These are the activations of a small neural network, seen along a few directions. Each row is one input.
In each table, some parts of the input vary, and every possible input appears once, in random order.
A made-up example of a description, with smaller parts first: one of 2 separate values, together with either a single point or one of 11 places around a ring or (one of 4 places along a line, together with one of 8 places around a ring).
Shared parts are said once, and a part with two or three values counts as separate values.
(in the rows, 128 means zero)

Other details of the inputs vary at random and push rows far along three fixed directions, the same in every table; ignore that.

Table:
x1: [166  70 168 119  86 141 196  64  87 120  63  97]
x2: [100 142 180 117 132  97 131 138 137 137 180 175]
x3: [149 166 133 138 161 148  56 208 150 114 198 131]
x4: [166 130 106 135 128 189 120 148 111 127 116 112]
x5: [ 42 164 128 107 128  41 143  85 158 143 137 177]
x6: [105 166  61 146 138  98  84 155 166 143 114 124]
x7: [185 120  55 155 124 203 111 163 107 109  75  91]
x8: [156  83 223 117 124 119 162 103 128 110 171 126]
x9: [182  68 183 110  95 167 190  75  85 119  81  93]
x10: [ 59 152  63 131 127  81 122 112 164 130 108 134]
x11: [ 86 182  83 117 153 102  60 152 175 127 153 135]
x12: [ 48 151 110 108  97  55 148  84 135 158  97 160]
x13: [ 58 127 128 109 122  28 126  52 143 145  90 121]
x14: [163  93 156 112  96 185 210 102  56 143  90 129]
x15: [108 120 148 124 117 112 151 129 126 141 150 157]
x16: [142 142 227 108 138 125 152 129 105 136 212 181]
x17: [127 139 226 106 144 137 154 123 107 109 213 180]
x18: [139 103 163 123 105 142 205 105  80 140 107 149]
x19: [171  96 131 132 143 157  97 127 116 118 107  77]
x20: [163 155 146 149 179 176  59 213 156  88 215 134]
x21: [152  92 114 147 138 128 109 120 126 118  86  82]
x22: [156 137 102 151 151 159  82 203 147 119 167 115]
x23: [ 42 166 131 113 125  40 143  84 159 152 138 176]
x24: [ 57 169  69 112 127  92 109 105 156 134 100 131]
x25: [183 149 121 152 156 188  65 199 136 106 176 119]
x26: [174 118  70 157 140 188 104 179 132 108 120 103]
x27: [141  90 246 115 157 102 138 109 123 117 211 143]
x28: [164 110 176 110 111 170 191 106  73 147 127 144]
x29: [120 144 131 136 152  83  50 155 199 105 157 100]
x30: [122 122   9 159 106 141 131 125 135 140  39  92]
x31: [149 112  73 133 100 179 138 136  99 141  60 102]
x32: [119 117  34 147  98 124 160 108 120 155  41 105]
Each input here is: one of 4 places along a line, together with either one of 2 separate values or one of 6 places along a line.
Changing only the place on the line of 4 turns x4 into x30. The same change can be made to x19. Which row results?
> x27
Which other rows does x29 become when the choice among 2 separate values takes its other values? List them by row number.
> x21

Table:
x33: [168 130  33 176 119 149  83 187 166 140 101  95]
x34: [127 146  76 128 104 141 114 148 142 111  78  94]
x35: [ 93 170 158 130 172  83 117 135 152 121 195 174]
x36: [116 143  96 107 127 145 166  75  95 144  81 122]
x37: [144  99 187  92 108 166 192  97  47 166 120 147]
x38: [144 153  66 119 118 171  83 166 156 117  96  76]
x39: [ 62 149 133 118  90  37 172  71 144 167  98 176]
x40: [130  98 134 103 115 114 133  59 114 138  66  80]
x41: [150 115  93 157 134 156 108 183 108 140 107 117]
x42: [131 100 124 128  84 137 202 107 110 122  64 120]
x43: [ 70 122 157 120 128  60 159 119 128 171 171 175]
x44: [172 144 155 113 118 171 114 141 117 144 149 132]
x45: [175  99 181 133 125 165 163 169 133 106 186 130]
x46: [ 56 175  88 119 135  62  74 144 145 158 127 144]
x47: [191  78 162 156 159 143  91 160 147 105 169  84]
x48: [106  89  91 142 109 132 181  92 125 119  95 136]
x49: [187  81 213 140 152 141 118 137 119 101 162 107]
x50: [148 133  39 170 158 151 106 167 149 120 119 102]
x51: [100 107  63 147 107 134 159  96 124 112  50 126]
x52: [100 153 144 121 159  59  39 128 177 113 155 104]
x53: [ 83 188 129 116 120  62  86 127 165 148 151 162]
x54: [175 125 173 115 155 219  97 158 114  92 193 132]
x55: [ 94 157 198 107 152 115 104 127 141  96 216 182]
x56: [152 118 180 115 125 161 211  80  55 123 120 154]
Changing only one part turns x47 into x49. The same change can be made to x50. Which row results?
> x35
What is each input in this table made of?
> one of 4 places along a line, together with either a single point or one of 5 places around a ring
A walk changes only the place on the line of 4. It starts at x38 and steps to x34. List the rest of the walk in order.
> x42, x45
Which other rows does x55 become when the place on the ring of 5 takes its other values? List them by row number.
> x34, x46, x53, x56

Table:
x57: [104 121  30 150 114 122 123 137 138 143  58  95]
x58: [196 124 156 148 154 191  96 188 105 120 174 121]
x59: [140 143  85 150 125 140 104 150 152 116 111 111]
x60: [118 136 160 126 159 120 104 147 145 118 196 154]
x61: [140 128  87 135 107 145 143 125 123 125  67 103]
x62: [ 87 121 198  94 124  97 182  81 121 123 169 168]
x63: [109 148 121 123 122  94 124 133 143 138 124 139]
x64: [123 114 190 115 144 130 153 126 114 119 191 156]
x65: [170 110 162 122 125 178 158 112  86 114 123 125]
x66: [146 138 108 142 138 142  81 183 159 123 158 125]
x67: [148  93 105 145 111 154 187  91  84 127  69 123]
x68: [194 129 161 126 141 204  93 182 118 112 171 111]
x69: [ 73 154  70 126 133  87  95 116 175 125 109 126]
x70: [ 71 164 128 127 154  66  81 149 179 142 185 160]
x71: [142 132  62 139 140 162  81 152 124 128  94  92]
x72: [149 134  61 157 136 157  96 148 144 104  93  99]
x73: [104 129 204 103 125  96 155 127 133 134 202 173]
x74: [ 58 163 103 114 124  67 106 124 182 132 142 136]
x75: [184  82 149 135 118 190 195 111  60 119  90 120]
x76: [177 107 189 126 126 183 152 147 113 111 172 139]
x77: [128 144 164 141 154 111 108 155 142 128 192 159]
x78: [190 125 159 125 154 205  89 172 113 103 171 113]
x79: [ 87 130 126 122 151  35  83  99 187 139 138  99]
x80: [103 167 122 113 138  98  69 157 162 143 164 137]
x81: [ 94 121 174 111 113  83 197  78  98 154 118 166]
x82: [111 113 140 122  90  97 200  76 105 148  92 155]
x83: [ 95 111 116 110  91 105 213  44  93 137  41 132]
x84: [136 124  36 146 117 154 104 141 117 150  49  85]
x85: [ 80 167 133 109 122  77 116 107 154 139 139 144]
x86: [112 122 123 115  89 105 179  81 100 155  78 137]
x87: [159  98  94 154 126 130  61 146 154 103  76  57]
x88: [167 103 177 124 131 170 168 111  72 124 139 138]
What is each input in this table made of?
> either one of 2 separate values or (one of 5 places around a ring, together with one of 6 places along a line)
Which other rows does x85 become when the place on the line of 6 takes its other values? List them by row number.
> x59, x61, x68, x74, x76
Which other rows does x66 become when the place on the line of 6 takes its other values? List them by row number.
> x63, x73, x80, x82, x86
